These are the activations of a small neural network, seen along a few directions. Each row is one input.
In each table, some parts of the input vary, and every possible input appears once, in random order.
A made-up example of a description, with smaller parts first: values(2) and (point or line(9) or (line(4) and ring(8))).
Shared parts are said once, and a part with two or three values counts as separate values.
In the rows, zero is written as 128.

Other details of the inputs shift rows strongly along two fixed directions, in all tables alike. That doesn't count.

Table:
row 1: [165 119 198 108 164 159 168  99 100 124  83 101]
row 2: [166 201  81 147  76 113  89 131 172  88 118 195]
row 3: [171 202  88 131  89 120  88 145 187  88 130 194]
row 4: [186 217 144 122 117 134 110 129 179  76  89 206]
row 5: [ 68 111 101 149 124 109 132 135 106 151 160 107]
row 6: [ 91  72  57 130 104 107 102 160 136 159 176 105]
row 7: [127 106 192 113 171 146 157 113 110 133 105 115]
row 8: [109 109 192 136 161 136 154 109 103 133 104 123]
row 9: [113  97  82 121 114 119 111 149 128 148 157 111]
row 10: [145 123 212 109 179 154 163 106 106 123  86 120]
row 11: [105  91 100 126 126 122 117 144 129 148 165 109]
row 12: [162 243 130 142  98 127 119 113 156  76  81 197]
row 13: [135 105 168 119 151 140 148 114 114 132 122 103]
row 14: [138 107 165 118 152 140 148 116 109 133 122 101]
row 15: [176 195  63 123  74 119  83 143 182  92 128 185]
row 16: [101 117 154 142 144 130 162 105  91 136 107 101]
row 17: [143 103 156 114 145 141 148 115 109 132 110 100]
row 18: [ 97  69  49 132  98 105 104 158 136 158 177 101]
row 19: [161 207  89 149  80 112  87 133 175  89 129 195]
row 20: [ 91  75  56 125 105 109 102 158 133 160 179 104]
row 21: [152 116 204 122 165 148 164 103 113 118  96 111]
row 22: [ 67  81  52 153  97  96  94 158 131 161 195 114]
row 23: [114 137 207 140 164 141 177  89  86 124  91 105]
row 24: [ 99  80  53 125 108 110 104 159 128 166 190  95]
row 25: [134 104 184 117 167 147 156 114 104 133 114 101]
row 26: [202 225 143 116 116 146 112 122 167  80  95 190]
row 27: [110 105 139 141 129 124 132 120 114 136 124 119]
row 28: [ 87 126 182 138 161 133 167 111  90 137 105 115]
row 29: [128 115 150 112 155 140 138 129 118 141 122 118]
row 30: [ 98  80  51 121 106 112 102 161 128 166 178  99]
Description of these inputs: line(5) and (values(2) or line(4)).
The inputs of row 1 and row 24 match in every part but the line(5) part. If row 15 is changed in the same way as row 1 into row 24, which row does it become?
Answer: row 13
Change only the line(5) part in row 8. List by row number the other rows that result.
Answer: row 2, row 19, row 22, row 27
Change only the line(4) part in row 20. List by row number the other rows that result.
Answer: row 6, row 9, row 30
Change only the values(2) part in row 27. List by row number the other rows that result.
Answer: row 12
